[[ 29  -7   9  18   0  49 -45 -19  12 -31]
 [  0  11   9   0 -21  48 -34   0  13 -31]
 [ 29   0   9   0 -21  35   0 -26   0   0]
 [ 29   6   9  20   0   0 -36 -19  12 -31]
 [  0  13   9  18 -21   0   0 -19   0 -31]
 [ 32  15   9  18 -21  35 -22 -27  12 -31]
 [  0  13   9  18 -21  35 -34 -19  12 -31]
 [ 40  14   9  18 -21  24 -34 -19   2 -31]]	40

[[ 21  11 -29  20  22  22  25 -14  -7]
 [-24 -15  28 -22 -25 -25 -27   9  14]
 [ 22   1 -23  26  19  24  29  -6 -11]
 [-32 -19  40 -32 -34 -35 -35  15  15]
 [-19  -6  21 -20 -18 -21 -22  10  13]
 [-18  -6  20 -16 -18 -20 -20   4   9]
 [ -6  -7  10   0  -9  -4  -5   3  -2]]	-6

[[ 53 -19  -9  23 -27 -46  -8 -15 -21 -22]
 [ 41 -23  -9  36 -36 -20  -2 -10 -14  11]
 [ 39 -30 -19  30 -14 -40  10 -23  -4   8]
 [ 56  -9  -3  25 -28 -41 -11 -30   4  14]
 [ 51 -27  -4  15  -6 -33  -6 -25  -6   2]
 [ 30 -12 -18  28 -13 -36 -32 -20   9   7]]	30

[[ 11 -26 -18  16 -30  13   8  13 -22 -35   1  -4]
 [ -7  25 -11   5  36  28   1  20  27 -31  -9   1]
 [ 22  -4 -30 -16   9 -10  24   3  -6   4 -36   0]
 [ 12 -37   5  -3  -7 -12  -1  11   1  -2 -39  -7]
 [  3 -24  18 -22   4 -22  21  24   0  12 -34  -2]
 [-18   5  24  12  48  17  10  10  28 -27  -4   7]
 [  1 -28  22 -17 -45  21  25  31 -10 -49  10   4]
 [ -7  -5  32 -25   2 -12  21  15  13   1 -33 -12]
 [-16  23   7  -5 -23  15   9  21 -19 -26  27  22]
 [-11  19  18 -30   3 -19   9  26   9   9 -26 -13]
 [ -2  18 -26  22  18  19  -7  11  17 -33   3   5]]	-2

[[  5  -4  -9  -9  24  17 -23  -7  21  13 -33 -16]
 [  0   4   2  16  15  -4 -26   6  -3  -1  21  -8]
 [ 24 -11 -14  -1   2  15  54   5   7  13  30 -14]
 [-46   3  20  -5  -7  -2  30  -5   3  14 -36 -11]
 [ 17 -11  -7 -11  -7   5  38 -23   1   0 -12  46]
 [-32  -5 -11  -1 -27  -6 -21   2  13  -2 -28  22]]	-32

[[  0   0   1  -1   1   0   2  -1  -2   1  -4   3]
 [ -5   7   7  -5   1 -10  11  -2   0   3 -26  11]
 [ 21 -15   8 -13  24   4 -18  -6  19 -24  16  -2]
 [-12 -11  10  -3 -11  -8   3 -16  -9  -3 -13   6]
 [-38  43  15 -11  -8  53  26  51 -10  21 -31 -40]]	-38
---
22,-43,-26,28,-20,-33
-9,9,-45,39,24,-18
-> -43

186,358,343,241,280,93
247,-645,530,245,210,178
157,727,-158,171,197,-33
-> -645

580,321,497,-124,-148
275,867,633,135,-824
-> 321

5565,5633,5792,6391,6295
4937,6530,4737,6049,5807
6924,8329,2875,4836,2344
-> 6530

6975,6797,9067,6758
8360,9521,2539,7807
-> 6797

1548,4901,3223,8509,8259,8540,2486
3224,3730,3556,4395,4385,4420,3337
9665,5542,7612,1114,1423,1077,8510
-> 3730

2218,7944,3735,9722,9465
9285,1708,3322,6357,6355
-> 7944

8,8,5,2,6
3,6,4,3,2
-> 8
---
[[-28  13   4  31]
 [ 25  20 -48 -26]] | -48

[[-15 -28  50  23  19]
 [-30  39 -34   0   0]
 [-27 -15  43  46  47]] | 0

[[  1  -1  45 -40  25  20]
 [-16   7   3   1 -15   7]
 [ -5  -2 -34  49 -45 -44]] | -15

[[-39 -31 -40  24]
 [-10 -39  24  16]] | 24

[[ 34  34  23  -3  43  -6 -13]
 [-20 -16   7 -21 -15 -21  24]
 [-12  -4  35  -7 -28  -4   0]] | -21

[[ -9   4   7 -26   3 -12]
 [-34  22  -2  -1  -2   2]
 [ -2   5  18   6  19  51]] | -2
---
[ 36   3  36  45 -30 -32 -36] Out: 36, -36

[[-13  -6  -7   2  20   0   1]
 [ 40  -2 -29   3  -4  19   4]
 [  1   4   3   6  -5 -12   2]] Out: -13, 2

[[ 13 -30   8 -31  27   1]
 [-25  20   6  22  46  -2]] Out: 13, -2

[ 24  47  39 -23 -54  37] Out: 24, 37

[ 20  15 -56   7] Out: 20, 7

[-43 -48  20   3 -34   9 -28] Out: -43, -28

[[  7  -1   6  -2]
 [-49   1  12  22]
 [-52  -7  14  18]] Out: 7, 18

[[31  2 47  5]
 [53  6 31  0]] Out: 31, 0
